Each row below holds a small network's activations on one input, seen along a few directions.
Each table varies a few parts of the input and shows all the possible inputs, shuffled.
Descriptions start from the smaller parts, as in this example, which fits no table here: one of 4 places along a line, together with either a single point or (one of 2 separate values, together with one of 5 places around a ring) or one of 11 places around a ring.
Shared parts are said once, and a part with two or three values counts as separate values.
In the rows, zero is written as 100.

A family of inputs:
x1: [94,118,114,111,73,85,136,96,106,85,114]
x2: [125,97,83,61,181,105,90,106,118,76,126]
x3: [172,117,103,90,137,99,93,77,65,93,54]
x4: [72,82,103,88,72,94,88,100,82,100,90]
x5: [95,86,95,129,80,117,94,97,134,115,84]
x6: [102,109,101,85,186,126,95,136,86,94,118]
x7: [72,82,81,114,85,89,95,104,115,102,63]
x8: [157,148,101,73,129,103,83,90,77,108,54]
x9: [78,103,111,100,79,98,109,69,95,109,115]
x10: [103,97,105,113,60,121,102,104,95,96,120]
x11: [95,86,117,103,66,122,88,93,101,113,112]
x12: [125,108,96,84,179,83,71,112,109,77,133]
x13: [87,114,99,110,72,97,122,80,89,92,123]
x14: [75,76,85,97,78,82,91,104,98,122,80]
x15: [111,106,104,85,184,108,92,132,93,93,123]
x16: [81,97,93,109,84,87,112,72,110,131,105]
x17: [98,80,99,112,72,110,91,96,116,135,101]
x18: [111,100,120,114,61,109,116,120,112,89,111]
x19: [78,103,89,126,92,93,115,72,128,111,87]
x20: [88,97,107,99,66,80,115,127,94,76,90]
x21: [80,94,92,98,66,93,101,111,77,83,99]
What do these inputs look like to the network? -> either one of 2 separate values or one of 4 places along a line or (one of 3 separate values, together with one of 5 places along a line)

A family of inputs:
x22: [142,113,96,88,183,116,83,109,108,101,98]
x23: [71,96,106,108,74,101,112,102,104,110,119]
x24: [101,102,95,112,70,96,105,92,106,111,63]
x25: [107,109,106,107,56,92,115,99,98,87,86]
x26: [121,102,89,75,179,102,76,125,90,93,86]
x27: [115,117,99,71,173,99,92,119,75,83,108]
x28: [100,92,101,113,71,103,95,94,97,119,73]
x29: [77,82,97,112,79,104,96,107,118,120,97]
x30: [148,120,107,83,169,112,93,116,101,77,121]
x31: [136,127,106,84,178,113,99,104,93,91,120]
x32: [94,106,110,109,65,100,111,89,82,109,95]
x33: [72,82,90,122,84,98,105,103,123,108,91]
x34: [142,117,96,79,182,103,85,92,104,95,112]
x35: [79,89,101,116,69,94,115,110,115,85,115]
x36: [100,106,94,103,69,84,107,75,102,105,77]
x37: [83,88,108,107,64,100,106,114,111,97,120]
x38: [127,109,100,70,164,98,86,132,82,69,109]
x39: [87,88,97,101,70,102,93,80,100,112,103]
x40: [81,98,107,106,66,112,107,92,89,108,111]
x41: [66,97,100,117,78,94,121,98,108,98,113]
x42: [87,84,97,110,72,115,91,97,104,118,88]
x43: [93,90,108,105,57,111,102,104,97,95,112]
x44: [72,86,90,113,82,85,107,86,119,102,105]
x45: [94,116,104,108,65,93,121,87,91,100,85]
x46: [107,98,111,108,56,99,105,101,90,95,97]
x47: [100,95,100,104,69,91,97,78,93,113,87]
x48: [121,106,89,66,177,90,78,108,85,87,100]
x49: [77,85,96,103,78,92,98,90,114,114,111]
What do these inputs look like to the network? -> one of 4 places along a line, together with either one of 2 separate values or one of 5 places along a line
Changing only the place on the line of 4 turns x42 into x40. The same change can be made to x22. Which row results? -> x31
Which other rows agree with x46 in the place on the line of 4? List them by row number. -> x25, x30, x35, x37, x38, x43
Which other rows agree with x49 in the place on the line of 4? List them by row number. -> x34, x36, x39, x44, x47, x48
Change only the choice among 2 separate values in x26. List by row number the other rows that result. -> x22

A family of inputs:
x50: [109,108,104,100,109,102,106,102,101,92,110]
x51: [111,101,98,98,111,104,92,94,100,108,91]
x52: [88,88,94,98,112,100,92,111,106,102,102]
x53: [100,105,104,96,109,100,105,102,97,92,116]
x54: [94,97,95,99,116,99,97,96,106,105,106]
x55: [103,100,96,102,116,101,98,96,110,105,100]
x56: [94,97,102,95,105,101,100,116,97,89,113]
x57: [64,85,103,127,12,95,116,85,109,115,93]
x58: [107,101,94,96,107,96,93,96,96,104,79]
x59: [113,109,102,93,101,96,101,102,87,92,90]
x60: [116,109,106,95,104,105,100,100,91,96,101]
What do these inputs look like to the network? -> either a single point or (one of 2 separate values, together with one of 5 places along a line)
Change only the choice among 2 separate values in x50. List by row number the other rows that result. -> x55

A family of inputs:
x61: [81,91,93,104,103,92,104,108,112,92,111]
x62: [107,102,103,101,85,104,98,103,89,104,80]
x63: [95,95,100,109,102,105,103,100,119,103,116]
x64: [114,106,100,108,91,101,102,84,107,108,87]
x65: [102,93,96,100,85,101,89,95,94,113,77]
x66: [100,103,95,101,91,87,104,94,101,99,82]
x67: [90,86,98,103,96,104,94,116,109,99,105]
x68: [143,119,95,76,168,103,84,102,85,92,84]
x69: [92,99,93,99,92,88,99,86,97,108,83]
x70: [88,92,103,102,97,108,99,117,100,99,108]
x71: [107,102,98,106,91,102,98,77,103,117,87]
x72: [120,114,109,102,87,103,106,85,92,98,99]
x73: [93,101,104,108,103,108,107,100,110,103,119]
x74: [79,97,99,102,104,95,108,108,103,93,114]
x75: [109,96,99,102,84,100,94,102,98,104,76]
x76: [87,91,98,106,103,105,99,92,116,112,116]
x77: [98,108,99,100,91,91,108,95,91,99,86]
x78: [124,108,97,78,180,104,85,118,97,89,114]
x79: [96,95,107,96,92,106,99,117,95,90,117]
x80: [73,88,92,100,104,92,100,100,108,102,111]
x81: [115,105,107,96,80,102,98,103,83,95,89]
x82: [106,111,104,94,87,89,108,95,86,89,95]
x83: [101,104,109,102,98,106,108,101,104,94,128]
x84: [82,82,96,100,97,105,90,109,106,108,105]
x85: [112,111,104,107,91,105,106,85,98,108,90]
x86: [87,99,103,96,100,94,110,108,97,83,122]
Changing only one part turns x78 into x68. The same change can be made to x70. Which row results? -> x62
What do these inputs look like to the network? -> one of 2 separate values, together with either a single point or (one of 3 separate values, together with one of 4 places along a line)
